[[104 151 151 137]
 [134 136 135 123]
 [138 120 133 145]] >> 134

[101 153 103 124 110 100 119] >> 110

[[148 124 128 104 118 157]
 [126 117 119 113 119 148]] >> 118

[[133 128 126 133 131 124]
 [126 124 140 129 128 123]
 [125 128 150 129 125 129]] >> 131

[[123 136 134 128 126 127]
 [126 126 128 124 130 128]
 [149 118 112 141 141 136]] >> 126

[[126 149 138 139 111 104]
 [123 115 104 137 132 121]] >> 111

[[135 143 130 130 129 120]
 [112 120 138 137 134 127]
 [125 130 142 137 125 102]] >> 129

[157 148 139 128 134 118] >> 134
---
[[124, 145, 145, 126, 118, 122, 118], [140, 118, 128, 141, 104, 121, 156]] yields 124
[[117, 120, 157, 124, 126, 120, 129], [106, 109, 150, 128, 128, 108, 133]] yields 117
[[115, 142, 115, 117, 135, 128], [149, 101, 126, 135, 127, 124]] yields 115
[[121, 119, 133, 138, 132, 107, 135], [139, 135, 132, 129, 120, 135, 123]] yields 121
[[106, 128, 128, 128], [106, 124, 125, 133]] yields 106
[[120, 123, 131, 133, 135, 134, 133], [107, 118, 136, 130, 133, 136, 134]] yields 120
[[150, 128, 137, 121, 111], [149, 121, 139, 137, 131]] yields 150
---
[[128 136 132 134 144 136]
 [116 124 135 120 122 119]
 [135 129 128 126 119 125]
 [132 122 122 116 100 118]
 [120 122 129 134 139 126]
 [130 133 135 128 130 130]
 [129 123 134 117 108 116]
 [130 127 127 117 112 124]] ==> 124

[[112 127 110 127 127 125 139 142 133 128 128 114 125]
 [121 138 124 140 137 134 125 123 142 139 140 126 132]
 [128 129 131 128 128 132 110 106 124 129 128 128 133]
 [129 116 124 117 116 115 146 150 118 116 117 131 116]
 [123 140 126 142 140 138 110 107 139 141 138 125 139]
 [110 143 111 142 142 138 126 130 145 143 143 113 135]
 [140 129 143 130 128 135 110 105 123 129 128 140 133]
 [114 141 115 141 141 138 111 112 142 141 140 115 137]
 [137 116 134 116 114 118 142 143 114 114 113 138 119]
 [116 139 114 138 138 130 132 139 142 139 139 113 130]] ==> 130

[[138 130 127 118 126 115 132 154]
 [131 133 135 136 136 148 139 133]
 [119 131 132 129 125 123 133 135]
 [135 143 121 119 128 135 136 121]
 [121 125 122 122 125 129 119 128]
 [129 126 133 122 128 122 129 129]
 [131 134 138 136 131 130 109 131]
 [129 127 138 120 125 133 136 133]
 [127 134 125 131 120 126 113 144]
 [132 123 127 143 131 129 131 122]
 [114 126 134 127 137 123 123 132]
 [130 126 133 122 134 122 131 127]] ==> 127

[[113 107 139 129 118 134 136 113]
 [137 113 117 142 120 138 117 111]
 [112 143 136 133 126 135 133 111]
 [113 120 144 108 139 108 120 126]
 [149 117 131 115 131 126 125 142]
 [145 129 146 119 142 108 106 113]
 [149 106 123 116 135 149 121 137]
 [117 112 119 134 139 124 115 116]
 [131 144 111 110 126 121 120 142]
 [115 134 121 132 122 122 138 127]] ==> 127

[[126 127 133 138 123 119 141 127 125 124 130]
 [127 128 126 125 125 128 113 113 128 121 123]
 [128 132 128 122 127 133 124 125 135 137 134]
 [125 127 133 137 129 126 131 133 129 129 133]
 [129 133 129 135 127 116 135 120 127 118 133]
 [129 133 125 136 126 121 106 115 131 136 138]
 [129 129 131 128 128 121 156 141 127 136 133]
 [125 130 128 144 124 134 104 119 129 126 131]
 [124 126 130 122 125 124 127 124 134 131 121]
 [126 132 134 139 120 116 124 104 128 117 135]
 [127 130 131 133 123 110 149 135 132 140 132]
 [125 133 134 140 124 111 145 127 132 125 134]] ==> 134

[[136 114 133 118 126 128 125 119 141 135]
 [135 136 147 122 144 125 118 129 125 110]
 [127 122 114 137 115 126 150 134 127 126]
 [143 140 137 127 133 128 127 123 131 124]
 [132 133 108 121 116 129 140 130 130 125]
 [119 115 123 130 122 131 132 143 144 110]
 [132 136 141 125 133 125 130 125 133 118]
 [118 135 119 119 118 124 135 123 132 130]
 [132 138 141 114 134 141 123 123 127 116]
 [114 121 118 124 131 128 131 123 148 125]
 [143 131 147 126 128 119 125 113 128 124]
 [125 124 119 119 113 127 141 132 129 128]] ==> 128
